A small network was shown many inputs. Here are its activations along a few directions, one row for each input.
In each table, some parts of the input vary, and every possible input appears once, in random order.
A made-up example of a description, with smaller parts first: line(6) and (point or line(9) or (values(3) and ring(8))).
Shared parts are said once, and a part with two or three values counts as separate values.

Other details of the inputs shift rows strongly along three fixed directions, in all tables alike. That doesn't count.

Rows:
r1: [ 22  40  -7  -9   7  -5  18  -1  -5   8  -3  28  -6 -16]
r2: [  2 -24  31  -6 -21   0  21  -9  11  10  -5  26  29 -25]
r3: [ 25  40   3  -7  14   8  22   2  -1  -5   7  18  -9 -17]
r4: [ 27  36   2 -13  13   6  13  -3 -11   2  19  22  -4  -4]
r5: [-18 -30 -22 -15  -3  -5 -14  -6   7  13   3  -1 -14  13]
r6: [  4 -24  27   1 -20   6  31 -11  13  10 -12  17  25 -25]
r7: [-17 -30 -23 -12  -4  -4 -11  -5   9  13   1  -4 -15  13]
r8: [ 14   8  22  43  -7   6 -40  -6 -10  -4 -11 -38  20   8]
r9: [  9  30 -17  -7  19   1  -8   7   5  -8   6  -3 -27   1]
r10: [ 23  33  -9  -5   4   0  23  -9 -13  15   2  22  -4  -8]
r11: [-14 -30 -16 -13   6   8  -5  -1  13   2  11 -13 -18  13]
r12: [ -1 -27  37  -4 -17   7  27  -3  -9   1   6  25  30  -6]
r13: [  3   9  24  44  -9  -5 -39   3 -24  -6 -15 -28  22  15]
r14: [-13 -10  16  -9 -21  -6  36  -4  19  -5  13   5  59 -28]
r15: [-27 -30 -10 -12   3  -4  -1  12  10  -9  -2  -6 -19   9]
r16: [ 10  31 -17  -9  19   1 -11   8   4  -8   7   0 -26   2]
r17: [-26 -29 -11 -11   4  -2   3  12   8  -9  -4  -7 -19   8]
r18: [ 14  55 -23  -9   7 -11  29  -8 -10  -4  25  10  30 -10]
r19: [-17 -30 -25  -8  -3   0  -4  -8   9  12  -5 -11 -17  12]
r20: [  6  30 -25  -3  13  -9 -10   2   0   5  -8   2 -23   0]
r21: [27 37  1 -8 13  8 19 -3 -9  2 16 18 -6 -4]
r22: [  3  27 -21   2  17  -2  -5   8 -22  -4   1  -4 -22  18]
r23: [-25 -29 -12 -10   4   0   5  10   9 -11  -8 -10 -20   9]
r24: [ 10   9  24  42  -7   4 -39  -1   0 -11 -18 -37  16  -2]
r25: [  3 -24  28   0 -20   4  29  -9  12  11  -9  20  25 -26]
r26: [-23 -30 -17  -8   4   3   3   4  -1  -3  -1 -11 -18  21]
r27: [-28 -30  -9 -17   3  -5  -6  12   7 -10   0  -1 -17   9]
r28: [  1  31 -17  -4  16  -8  -7  16 -12 -11  -2   2 -24   8]
r29: [ 10  10  15  45 -16  -8 -47  -9 -15   9 -20 -29  22   7]
r30: [ 10 -27  36  -4 -15  13  24  -9   7   5  14  17  28 -13]
r31: [  4   8  24  43  -9  -5 -41   4 -25  -6 -14 -26  23  15]
r32: [-18 -30  -9 -20   5   3 -12   5  22  -6   9  -5 -18   3]
Description of these inputs: values(2) and (point or (values(3) and line(5))).
- Changing only the values(2) part turns r30 into r16. The same change can be made to r10. Which row results? => r25
- Which other rows does r21 become when the values(3) part takes its other values? List them by row number. => r13, r29
- Which other rows does r32 become when the values(2) part takes its other values? List them by row number. => r4
- Which other rows does r1 become when the values(3) part takes its other values? List them by row number. => r16, r28
